These are the activations of a small neural network, seen along a few directions. Each row is one input.
Each table varies a few parts of the input and shows all the possible inputs, shuffled.
A made-up example of a description, with smaller parts first: ring(8) and (point or line(11) or (values(2) and line(6))).
Shared parts are said once, and a part with two or three values counts as separate values.

Other details of the inputs vary at random and push rows far along two fixed directions, the same in every table; ignore that.

Rows:
row 1: [  0 -23  -8 -12 -35 -84  50  -2  57 -46  -2 -11  79 -62  40]
row 2: [  4  11  14  10  31  42 -26  -9  -9  37  16  -1 -24  35 -22]
row 3: [  9 -10   2   8 -49 -85  47  11  38 -66 -27  -3  60 -71  64]
row 4: [ 32  36   7  47  13  19  72  23  14 -20 -65 -14  33 -50   8]
row 5: [-32 -33  -6 -27 -44 -49 -45  -8 -11 -29  20  16  -6   8  39]
row 6: [-15  11   9   4  15  57 -23 -10  -7  23  10  -3 -13  37 -31]
row 7: [ 41  56 -17  31  32   5  60  32  23   0 -66 -24  24 -63  -5]
row 8: [-35 -45  -6 -40 -27 -51 -36 -10   6 -18  46   9   9   7   8]
row 9: [  0   9  -1  -3  17  51  -3  -3 -39  26 -11   5 -42  28 -32]
row 10: [ 21  10   3  -3  28  37 -18 -12  -8  35  19   0 -25  41 -33]
row 11: [-11  13  10   8  16  52  -9  -4 -34  21 -16   1 -44  33 -22]
row 12: [-23 -38 -17 -38 -43 -51 -40  -8 -16 -25  25  20  -4   3  29]
row 13: [-35 -43   0 -21 -47 -49 -29 -11 -11 -31  26   7 -21   9  33]
row 14: [ -2  13   8  10  28  48 -20  -1  -5  39  16   7 -26  38 -25]
row 15: [  0   5   1  -4  27  44 -16  -5 -19  34  19   2 -14  31 -31]
row 16: [ 30  61  -8  41  31   8  51  31  24  -2 -67 -27  20 -55   2]
row 17: [-38 -40   2 -23 -26 -53 -39 -19   6 -12  47   5   9  13  28]
row 18: [-23 -43 -11 -33 -28 -58 -31 -10  11  -1  52  15   2  13  19]
row 19: [-25 -48 -11 -32 -47 -52 -23 -11 -16 -27  31  12 -19   4  23]
row 20: [ 52  40   1  32  10  18  76  25  14 -19 -59  -6  37 -58   1]
row 21: [  7   8  -6   8  10  58 -11   6 -42  17  -8   7 -35  24 -33]
row 22: [-15  10  14   3  28  54 -25  -1 -10  21   9   1 -19  32 -36]
row 23: [ 47  27   7  25  34   0  64   9  34   9 -28 -15  43 -42  -2]
row 24: [ 11  14  13   8  27  39 -25 -14  -3  32  15  -2 -27  44 -23]
Each input here is: values(2) and (point or line(5) or line(6)).
Changing only the values(2) part turns row 2 into row 23. The same change can be made to row 3. Which row results? -> row 20
Change only the values(2) part in row 22. List by row number the other rows that result. -> row 8
Change only the values(2) part in row 16. List by row number the other rows that result. -> row 7

Rows:
row 25: [  0 -20  17  12 -24 -43  40  -7  13 -37 -18  -2  20 -24  39]
row 26: [-12   6   5   2  -3  31  17   4  -5 -16 -18  -2   9  -9 -19]
row 27: [-18 -49   0 -22 -45 -31 -36 -20 -14 -19  46  18 -17  25  17]
row 28: [ 28  26 -11   0  19  16  -2   7  -6  17 -17  -1  -8  -1 -15]
row 29: [ 23  17 -21  -6  32  11  12  12  -4  30  -5  -2 -14  -8 -27]
row 30: [ -5   3  14  12   1  33  16   7  -9  -9 -16  12   8  -7   1]
row 31: [-35 -26  -2 -19 -36 -52 -50 -14 -17 -10  23   2 -41  24  36]
row 32: [-17   3 -19  -4 -22 -44  12  14  21 -36 -24 -17  29 -43  23]
row 33: [ 21 -19  -3 -12 -21 -39  35  -8  17 -28   0   4  42 -31  23]
row 34: [ 24  27  -4  17  10  19   0  12  -5  12 -17  -4 -21   1  -7]
row 35: [  2   9  25  15  30  30  14 -14  34  22  14  -6  29  19 -14]
row 36: [ 22  -8  -7  -8  15  16  34   1  -6  19   6   4   9  -5 -26]
row 37: [  5  33  12  21  49  22 -14   0  29  34   7 -20   6  11 -17]
row 38: [-37  -1  -8  -9  -3  31 -77   4 -47  21  19  14 -52  48 -12]
What do these inputs look like to the network? -> values(2) and (point or line(6))
Changing only the values(2) part turns row 27 into row 34. The same change can be made to row 30. Which row results? -> row 38
Change only the values(2) part in row 25. List by row number the other rows that result. -> row 31

Rows:
row 39: [ 3 10  3  8 13 -3  4  0 16  6 -2 -7 11 -4  2]
row 40: [10 -2  4 -1  6  4 18 -3  8  2  2  1 15 -5 -5]
row 41: [-30 -48   0 -30 -38 -55 -31 -18   6 -20  45  11   7  12  25]
row 42: [ 10   6  -5   2   3  -1   9   6  -1  -1 -10   1   3 -11   1]
row 43: [  5   6  -2   4   1   2   9   4   2  -4 -10  -3   6 -10  -2]
row 44: [ 7  9 -1  5 12 -5  6  1 15  8  0 -7 10 -6 -1]
row 45: [-13  -1   2  -4  -1  19 -27  -4 -16   6   8   3 -19  23  -9]
row 46: [ 4 -1 10  7  5  7 16 -4  9 -2 -1  0 15 -1  0]
row 47: [ -8  -4   1  -4   0  14 -21  -4 -17   9   9   4 -26  22  -8]
row 48: [  7   6  -5   0   2   1   9   5   2  -3 -10  -2   6 -11  -3]
row 49: [ -6  -3  -3  -5  -1  15 -26  -1 -20  10  10   6 -23  20  -9]
row 50: [ -5  -4  -2  -6  -3  16 -22  -4 -19  10  10   5 -23  22  -9]
row 51: [  3   4  -5   0   3   1  12   5   1  -1 -10  -1   6 -11  -3]
row 52: [ 8 -2  6  3  5  5 18 -3  8  1  2  0 15 -4 -4]
row 53: [  7   4   0   6   2  -1  13   2   0  -1 -10  -3   0  -8   2]
row 54: [-12 -33  -9 -21 -36 -76   0  -5  14 -30  15   2  17 -23  37]
row 55: [  0   4  -2   4   2   3  12   5   1  -3 -10  -3   6 -10  -1]
row 56: [ -6  -3   0  -4  -3  17 -22  -3 -17   8   9   6 -23  23  -8]
row 57: [ -3   6   3   7   1   5  10   3   3  -5 -12  -3   6  -8   2]
row 58: [  6   7   0   7   1   1   8   6   1  -4 -11   0   3  -9   4]
row 59: [ -1   5   0   5   1   4  11   5   3  -4 -11  -2   5  -9   0]
row 60: [  3   6   4   9   2   0  12   1   2  -4 -12  -3   0  -6   5]
row 61: [ -8   1   0  -5  10  11 -29  -5  -3  19  19   0 -16  24 -11]
row 62: [  5   6   3   8  -1   3  10   1   2  -5 -12  -1   3  -6   6]
row 63: [-10  -1   2  -2  -1  17 -27  -2 -18   8   8   6 -22  22  -5]
row 64: [  3   7   0   5   1   3   8   5   4  -6 -11  -3   6  -9   0]
row 65: [10  9 -3  1 14 -7  6  2 15 10  0 -6 10 -7 -3]
row 66: [ 11   5  -4   2   1   0  13   3   0  -1 -10   0   3  -8   0]
What do these inputs look like to the network? -> line(4) and (values(2) or line(5))
Changing only the line(4) part turns row 64 into row 45. The same change can be made to row 59. Which row results? -> row 57
Change only the values(2) part in row 61. List by row number the other rows that result. -> row 41
Which other rows agree with row 50 in the line(4) part? List them by row number. -> row 43, row 44, row 49, row 52, row 53, row 55
